Questions about the grid below. Indices start at 0.
1) What is the entry at row 0, column 0?
2) What is the entry just right of the smallest entry?
3) What is the entry directly below -33?
4) What is the top-right entry?
5) What is the entry in row 1 and column 0?
6) What is the entry directly above the smallest entry?
7) What is the entry at row 2, column 0?
[[  0   1   3  -8  11   4 -15   6  15 -15]
 [ 23   9  -3 -18   7  13  -3 -28  -9  -7]
 [ -7 -17  11   2  28  12 -16 -37  -2 -15]
 [  5  -1   0 -17  23   3   5 -12  25  -3]
 [ 36   5 -35  -5   2   9 -25  -4 -25 -21]
 [ -1  12  19  20 -17  36  -7 -10   2 -10]
 [  1  26 -12 -16   4 -31  10   2   1   1]
 [-14   2 -14   4  -8  30   7  24 -16  -1]
 [ 30  21  -7   4  -9   9 -11  -4  11 -13]
 [ 10  26 -21 -14  10 -19 -15   6 -33 -15]
 [  2  29 -35 -22  11  12   8  -1  23  -1]
 [ 10  28  -4  -7  -3  16  24  13  12   9]
 [-15   6  -1 -42  16  -6   3 -15 -13  -4]
 [-13 -17   7  -8 -12  -1 -14  13  16 -15]
 [  6  10 -13  15  16   7 -24   1 -19 -21]
 [ -4  -1 -18  -7  -5 -19 -22  14  -6 -19]]
1) 0
2) 16
3) 23
4) -15
5) 23
6) -7
7) -7

Read these off the matrix that follows. Counting starts at 0.
1) Read off the entry in row 2 and column 1.
2) Read off the entry at row 0, column 2.
3) Read off the entry in the top-left corner.
4) Read off the entry in row 1 and column 2.
5) Read off the entry directly below the largest entry.
6) Read off the top-right entry.
7) Read off the bottom-right entry.
8) Read off the entry at row 1, column 0.
-1.2  -0.6   1.5  -1.6   0.4  -0.8   1.2  -2.3
-1.3   1.7  -0.8   0.6  -2.1   1.4   1.9   1.4
 0.5   2.0  -0.9   1.0  -2.1   1.5   1.4   1.9
-1.2  -1.8   1.6  -1.9   0.2  -0.8   1.4  -1.1
 1.0  -2.4   2.1   1.4   1.2   2.0  -1.8  -0.3
-0.8  -0.8  -0.4  -1.3   0.0  -1.2   0.7  -1.1
 0.5  -1.4   1.7   0.5   1.2   0.4  -1.4  -0.2
-0.1   1.6  -1.3   0.1  -1.8   0.3   1.1   1.2
 2.3   1.3  -1.7  -1.5  -0.5   0.0  -1.1  -1.4
-0.4   2.1  -1.9   0.7  -2.2   1.6   1.2   2.0
 1.8  -2.3   2.0   0.9   0.9   2.2  -2.1  -0.2
1) 2.0
2) 1.5
3) -1.2
4) -0.8
5) -0.4
6) -2.3
7) -0.2
8) -1.3

m = [ 20 -20  38  26  -5  21  -2   0]
What is the entry just right of -5? 21
What is the entry just left of -5? 26
What is the entry just left of -20? 20

Questions about the row below.
1) Which number is the second entry from the left?
2) Which number is the 1st entry from the right?
3) Which number is the entry just left of 5?
[-16  30 -14   0   7   5 -36]
1) 30
2) -36
3) 7

Questions about the array below. Indices start at 0.
1) Read off the entry just left of the smallest entry.
2) Read off the entry in the bottom-left corner.
3) Read off the entry just left of 528.
4) Read off the entry directly below the largest entry.
5) Read off the entry just right of 235.
6) Read off the entry directly above 438.
7) Read off the entry in row 1 and column 0.
8) Read off the entry just left of 513.
array([[409, 612, 654, 803, 469, 460, 321, 828, 528, 593, 477],
       [438, 708, 487, 299, 578, 371, 425, 235, 325, 723, 476],
       [409, 485, 499, 587, 457, 412, 710, 358, 513, 568, 662]])
1) 425
2) 409
3) 828
4) 235
5) 325
6) 409
7) 438
8) 358

 -2   19  -12    8  -15  -13    1   24   -1
 10   33    8    9  -18  -11   -9   14   -8
 -8   13   25   -5   -5  -19   -4    0    2
 -2  -20    7    9   -7   17   29   -9   15
 -7    5   10  -19   17  -18  -25   -7   -8
 -1   -5   31    1   -6    4   13  -16   10
  0   -5   25   -4    0    4    5  -17    4
 -9   -3    9  -20   20  -15  -22  -10   -6
 -4    6  -29   -1    4  -11  -10   21   -6
Give the top-left entry.
Answer: -2
Give the last entry, reading row by row.
Answer: -6
The entry directly above 21 is -10
Give the largest entry in the last row.
Answer: 21
Give the third entry on the main diagonal.
Answer: 25
The third entry on the diagonal from the top-right corner: -4
The last entry of the largest entry's row is -8
The top-right entry is -1
Give the smallest entry.
Answer: -29
The smallest entry in the first row is -15
Give the entry at the centre.
Answer: 17
The entry just left of 20: -20
The second entry in reading order: 19
The third largest entry -> 29
The 2nd entry on the diagonal from the top-right corner -> 14
Give the smallest entry in the first column.
Answer: -9
The entry directly below -3 -> 6
The 3rd entry from the end, reading row by row: -10
The 3rd smallest entry: -22
The top entry of the column that holds the smallest entry is -12
The entry just right of 29 is -9
The entry just right of the smallest entry is -1
Give the second largest entry.
Answer: 31
The fourth-last entry, reading row by row is -11
Give the entry just right of the centre entry.
Answer: -18
The bottom-left entry -> -4
Give the entry just left of the centre entry.
Answer: -19
The 2nd smallest entry: -25
Give the fifth entry from the end, reading row by row.
Answer: 4

Read these off the table that follows.
1) What is the last entry, reading row by row?
2) What is the entry directly above the centre entry?
3) What is the top-left entry?
4) What is the top-right entry?
5) What is the last entry of the smallest entry's row?
6) What is the maximum?
7) What is the entry just left of the centre entry?
8) What is the entry directly below the largest entry?
[[-19 -25   6  21 -19 -12  11   1  -2]
 [ 29  -3  23 -18   7  20  29   2   9]
 [ 21 -20  23  27  26  22  31   7  12]
 [ 31 -30 -41 -31  -8 -40 -27  20 -31]
 [-12  29 -16  14  -5  16  33 -20  38]
 [ 10  33   8  16   3  39  30 -18  16]
 [ 38 -25 -27 -39 -24 -39 -20  25 -28]
 [-10  -9 -27   7 -17 -19  -9  21   6]
 [ -8 -11 -12  21 -29  35   4 -21   9]]
1) 9
2) -8
3) -19
4) -2
5) -31
6) 39
7) 14
8) -39

Read these off the matrix that follows. Indices start at 0.
1) Read off the entry in row 0 and column 2.
2) Read off the entry just left of -27.14.
3) Read off the bottom-left entry.
4) Read off the entry just right of -27.14.
5) Read off the entry at row 2, column 0.
6) Read off the entry just right of 94.25.
7) Read off the entry just right of -36.48.
array([[ 198.46,  -75.34,  -27.14,  120.13,   66.47],
       [-110.01, -146.63,   -1.01, -171.68,   13.11],
       [-155.71,  -57.84,   94.25,  -36.48, -213.97],
       [ -91.58,   -6.44,  -55.13,  -73.89,   -3.62]])
1) -27.14
2) -75.34
3) -91.58
4) 120.13
5) -155.71
6) -36.48
7) -213.97

X = ((-5, -8, 14, -7, -6, -24, -16, 36, -17, -13, -25, -31, -25), (-27, -19, -18, -30, 18, -35, -16, -17, -13, -31, -37, 10, 29))
Report the entry just left of 10.
-37
The entry just right of 14 -> -7
The entry just right of the smallest entry is 10
The entry just left of 36 -> -16
Report the entry just left of the smallest entry.
-31

Read these off the array that follows. Indices start at 0.
1) Report the entry in row 2 and column 0.
2) Report the top-left entry.
3) Report the entry just left of 20.
4) Report the entry in row 2 and column 2.
5) Report the bottom entry of the column that holds the largest entry.
6) Report the entry in row 0 and column 2.
7) Report the entry at row 0, column 1.
8) Report the entry in the bottom-right corner.
[[ 40   1   8 -11   6  -2   0   4  -2   0   0  -6 -10  -9]
 [ 28   1   0   0   8 -12   3   4  -2   0   2  -6  -3  -9]
 [  9   1   8   4   8   0  22   4  -2   0   2   0  -3  -7]
 [  5  -3   0   4   6  -2  18   4  -2   0   1  -6  -3   5]
 [  0   1   0  -2   6  -2   0   0  -2   0   1  -6   0  -9]
 [  1   1   4   4   6  -2   0   4  -2   0   1   3   0  -7]
 [-32   0   8   4 -10  10 -16   4   0   0   1  -6  -3  -9]
 [  7  13   9   6   3  -2 -29   4  -2   4   1  12  -3 -12]
 [ 15   1   8   4   0  -9   7   4  -2   0   1  -6  -3  -9]
 [ 23   2   8   4   6  -2 -22   4  -2   0   1  14  -3  -9]
 [  9   1   0   4   6  -4  20   4  -2   0   0   0  -3   1]
 [  0  -2  -7   4  -4   7   0   4   0   0  -2  -6   3   3]]
1) 9
2) 40
3) -4
4) 8
5) 0
6) 8
7) 1
8) 3

Read these off the row that follows.
1) Which number is the entry just left of -36?
2) Which number is the entry just left of -4?
[-13 -18  36 -21   0 -17  36  23 -36  -4]
1) 23
2) -36
